Each row below holds a small network's activations on one record, seen along a few directions.
Here are examples, each followed by its value of one field, Rapos.
Other fields move the rows too, some of them a lot.
(in the rows, 500 means zero)
Random noise pushes rows far along 2 fixed directions. That doesn't count. These rows show it; they differ only by the noise:
[500 521 550 549 576 501 503 598 435 494 489 564 583 542 522 401 370 550
 487 405 502 417]
[353 579 446 548 626 343 461 748 346 446 646 458 521 544 590 709 378 629
 626 555 459 280]
[367 649 317 564 791 418 427 738 214 509 693 530 631 581 467 803 236 685
 572 576 520  40]
[496 606 395 565 763 562 460 607 279 557 561 628 696 584 396 546 215 622
 447 449 563 136]

[545 485 506 530 459 699 553 373 439 516 363 599 613 464 368 352 501 490
 286 496 594 431] : s13
[618 582 319 530 787 770 383 422 359 627 542 666 647 521 319 517 240 520
 348 408 572 209] : s20
[335 412 598 431 361 191 468 646 517 337 573 327 333 470 724 593 639 463
 603 562 327 708] : s8
[350 491 453 433 510 420 378 560 396 377 498 357 438 472 564 655 602 473
 595 532 413 340] : s16
[498 524 509 523 600 637 422 204 472 510 347 572 605 485 386 380 690 381
 433 430 614 345] : s18
[531 500 439 484 551 654 571 559 456 498 464 593 565 532 428 525 256 554
 426 565 475 420] : s13
[433 532 423 561 598 534 441 359 443 547 447 535 569 500 430 633 545 448
 448 531 654 316] : s2
[452 525 457 484 486 401 530 768 492 507 658 452 449 495 576 697 325 585
 635 580 463 445] : s3
[625 476 559 490 410 718 614 470 593 498 395 668 565 520 430 251 323 459
 459 341 535 689] : s23
[535 434 626 489 289 556 589 493 747 459 415 542 420 491 608 250 532 400
 508 400 459 789] : s10
[404 542 536 505 411 306 445 382 545 408 508 355 359 406 712 567 769 485
 536 548 452 623] : s11
[412 471 574 548 413 415 563 624 510 425 535 407 396 400 578 643 596 552
 674 633 346 641] : s22
[503 512 391 544 637 481 574 457 455 541 473 496 500 541 393 516 428 470
 525 500 530 419] : s2
[525 479 441 401 564 577 486 464 471 546 466 572 613 514 496 429 386 438
 436 473 465 460] : s14
[578 385 632 433 326 477 518 395 691 464 358 554 387 485 622 311 654 344
 476 476 392 766] : s8
[528 599 330 417 797 577 427 104 458 686 515 612 611 505 335 575 710 442
 373 468 573 126] : s1
[411 517 388 448 496 412 405 269 483 537 576 301 444 501 580 696 819 426
 556 672 463 398] : s16
[533 470 491 539 626 576 432 540 460 487 532 581 567 516 429 538 346 502
 570 492 479 463] : s18
[536 446 531 506 501 599 553 391 621 565 424 655 557 529 463 313 469 364
 439 457 542 526] : s9
[652 346 716 425 307 662 592 371 626 476 217 566 444 491 467  85 521 423
 341 378 564 714] : s13
[464 509 417 482 612 592 504 346 483 555 569 529 491 518 544 529 545 511
 446 567 579 373] : s6
[512 585 444 495 619 495 478 606 355 445 549 531 628 524 420 577 251 601
 509 374 505 371] : s15
[474 539 524 499 620 521 540 534 363 519 560 497 518 501 459 553 336 573
 441 431 528 336] : s12
[622 431 547 561 515 610 596 624 518 509 540 705 651 528 382 312 204 458
 406 416 509 526] : s9
[717 435 522 529 396 672 565 573 537 591 432 612 682 528 365 182 223 556
 382 388 489 615] : s17
[525 549 401 538 708 532 422 550 382 456 611 558 595 526 432 696 377 535
 599 590 514 260] : s18
[545 563 462 500 574 540 533 638 370 512 544 574 614 540 411 424 241 570
 450 400 545 341] : s10
[499 513 424 453 486 514 523 556 508 545 492 458 611 512 513 466 445 562
 533 521 440 440] : s17
[476 490 609 600 402 413 546 662 525 472 524 503 474 548 575 414 488 541
 518 450 457 637] : s21
[227 503 505 565 373 193 413 685 538 411 621 293 262 494 773 822 839 523
 749 676 454 517] : s21
[406 481 562 473 485 310 412 398 618 398 604 366 287 418 726 675 839 380
 670 588 422 540] : s1
[440 529 461 489 549 552 529 495 542 503 546 549 438 512 567 547 485 539
 492 562 493 456] : s6
[474 441 617 489 320 563 549 421 675 488 387 461 471 413 507 191 653 372
 406 385 589 684] : s3
[527 385 716 516 202 301 557 733 650 401 416 376 361 484 698 398 545 472
 569 499 403 958] : s5
[560 526 417 535 500 541 484 667 484 452 574 427 583 549 527 586 354 528
 549 590 488 384] : s17
[491 410 561 450 300 370 536 610 642 409 465 455 361 492 688 518 572 429
 598 552 354 729] : s14
[702 468 574 494 566 728 560 558 475 570 425 722 677 573 298 295 164 538
 414 417 532 535] : s7
[457 477 551 540 407 389 496 692 623 398 593 356 369 413 693 598 529 479
 672 564 422 567] : s3
[729 474 490 519 630 735 552 333 460 700 447 707 750 539 210 262 276 496
 308 362 607 396] : s2
[399 534 436 447 465 444 472 449 543 444 585 477 362 478 625 624 576 516
 583 592 450 491] : s11
[388 540 373 383 624 389 399 274 466 579 555 425 502 510 549 649 778 445
 511 634 426 282] : s8
[468 396 576 597 398 492 533 594 516 545 468 594 519 536 429 434 526 455
 436 383 494 551] : s9
[347 646 213 503 834 360 418 307 331 567 657 461 419 553 425 833 613 500
 552 637 542 103] : s1
[496 460 490 542 469 435 482 719 510 392 559 417 481 487 633 638 427 518
 635 611 404 492] : s5
[329 557 451 514 541 422 411 575 418 416 552 370 367 456 598 732 696 569
 591 561 454 372] : s4
[459 620 283 503 668 478 374 585 402 597 579 556 566 575 368 773 345 597
 440 572 687 205] : s10
[629 424 674 483 399 624 588 437 714 510 355 609 419 492 586 221 539 456
 409 387 469 760] : s6
[451 487 564 569 344 418 562 655 542 370 614 437 445 455 580 557 477 614
 686 517 367 685] : s19
[542 570 540 561 570 511 470 514 449 494 423 553 585 522 435 513 353 523
 475 537 562 491] : s7
[257 433 523 503 463 237 480 658 486 397 614 297 292 448 683 871 638 629
 662 547 416 454] : s12
[596 444 743 559 364 571 625 625 522 432 379 543 504 486 412 271 353 531
 435 402 424 790] : s22
[637 464 436 448 541 584 494 491 447 578 480 620 597 551 442 445 330 474
 418 482 504 440] : s14
[665 488 581 503 461 662 541 408 587 482 459 513 559 526 488 347 506 418
 483 386 557 604] : s23
[598 476 596 495 503 639 598 643 531 464 422 627 538 507 398 438 246 564
 506 500 450 606] : s22
[462 455 482 392 519 598 518 559 486 432 493 522 605 438 439 373 499 486
 454 370 625 599] : s23
[590 536 539 518 502 593 511 536 542 421 549 474 543 547 497 498 465 516
 575 490 519 535] : s19
[653 454 539 599 513 703 545 285 576 648 360 692 625 487 456 170 571 433
 374 354 549 553] : s21
[442 524 474 474 551 536 549 425 545 516 542 523 432 469 530 594 472 519
 509 548 521 411] : s12
[522 627 440 515 584 477 412 364 462 533 479 489 478 499 544 592 554 476
 404 499 580 420] : s20
[522 425 549 548 572 564 473 517 556 543 485 525 510 476 504 471 413 437
 503 483 478 496] : s24
[334 575 393 472 517 431 513 698 450 402 673 451 369 507 635 795 458 626
 651 666 420 465] : s4
[635 633 272 495 782 719 432 362 307 717 619 675 713 570 223 530 280 599
 290 450 601 125] : s20
[490 620 406 522 676 528 481 628 316 433 573 486 652 516 419 591 289 629
 545 476 564 364] : s19
[651 405 633 477 480 598 591 482 601 583 417 619 549 520 472 300 395 432
 420 412 522 615] : s24
[696 446 534 414 458 680 531 235 621 582 283 586 609 505 393 186 629 396
 325 349 450 601] : s16
[567 385 546 487 386 616 588 433 589 495 418 539 548 534 539 300 457 424
 450 480 517 652] : s5
[549 636 345 429 695 643 466 321 427 626 533 592 701 550 314 506 437 545
 446 412 554 230] : s15
[422 497 596 404 439 500 533 623 572 426 537 443 403 483 673 476 523 537
 578 499 384 724] : s4
[532 531 463 519 484 489 558 428 563 468 450 472 423 543 451 392 513 457
 545 403 480 619] : s15
[642 529 460 461 569 682 487 325 513 580 429 677 537 522 434 379 409 497
 378 411 541 438] : s11
[447 604 439 501 654 491 498 642 285 458 603 491 606 533 374 582 325 578
 542 605 542 284] : s7
[455 496 426 548 613 437 563 436 506 551 471 459 442 536 472 507 526 450
 513 540 506 432] : s24

Here are new rows. What is Rapos for each?
[558 378 542 510 483 596 468 461 561 502 306 552 593 566 458 334 370 492
 367 376 572 575] : s5
[557 532 478 449 526 383 418 434 457 545 465 529 481 495 485 500 556 451
 417 562 522 469] : s8
[542 514 473 512 548 656 504 439 511 562 386 625 639 451 342 313 347 516
 347 346 624 330] : s3
[389 533 456 505 652 404 494 564 393 499 596 415 555 504 491 621 455 497
 487 573 548 349] : s24
[579 387 727 489 214 508 629 578 800 464 368 506 363 441 656 225 519 405
 542 380 425 896] : s3
[623 578 399 554 622 645 481 509 265 562 476 649 693 576 253 475 200 558
 309 435 517 285] : s16
[574 402 610 504 417 476 538 412 641 611 485 536 530 502 490 287 603 394
 460 443 484 655] : s9
[381 602 466 562 572 368 471 588 393 527 598 434 467 550 532 770 455 496
 538 655 550 319] : s24
[503 563 454 538 738 561 498 540 306 570 508 595 670 540 361 548 238 544
 409 452 549 161] : s24
[452 549 315 458 640 540 433 393 404 542 550 608 547 550 445 639 440 465
 454 626 496 242] : s8
[611 520 454 521 549 747 571 436 551 602 426 699 630 505 359 290 230 477
 367 398 594 410] : s3
[562 531 345 436 684 543 418 444 350 603 567 625 593 564 403 618 368 496
 428 580 513 236] : s8
[614 535 434 559 541 746 522 426 475 611 402 732 725 525 238 267 334 521
 230 300 653 371] : s10
[514 445 528 455 416 464 461 233 621 571 380 483 419 442 581 392 885 326
 474 513 393 601] : s8
[534 638 466 536 535 473 434 461 464 484 491 504 543 532 474 595 416 514
 497 467 577 457] : s15
[539 387 660 518 313 503 528 655 654 392 475 444 388 424 639 384 473 448
 658 390 400 887] : s23
[464 678 386 559 666 547 461 515 301 501 559 531 559 489 458 642 425 601
 436 557 535 278] : s4
[493 443 756 534 309 454 609 593 619 359 406 430 445 432 538 323 507 499
 498 489 424 906] : s22
[641 383 653 490 474 688 507 209 648 679 297 560 590 428 426 131 581 319
 397 292 525 723] : s2
[532 518 654 502 440 471 483 113 621 510 360 520 429 411 562 276 848 296
 394 387 535 626] : s1
[402 430 640 445 358 269 465 528 533 369 471 371 341 444 716 483 700 400
 578 509 337 661] : s8
[573 472 542 492 436 672 579 442 552 463 478 581 561 543 464 326 393 510
 519 425 556 647] : s19
[566 511 489 496 579 569 528 547 481 493 492 664 580 569 407 538 326 532
 541 504 497 455] : s18
[452 497 426 575 547 430 539 557 428 498 633 494 558 456 458 684 420 549
 585 566 454 370] : s2
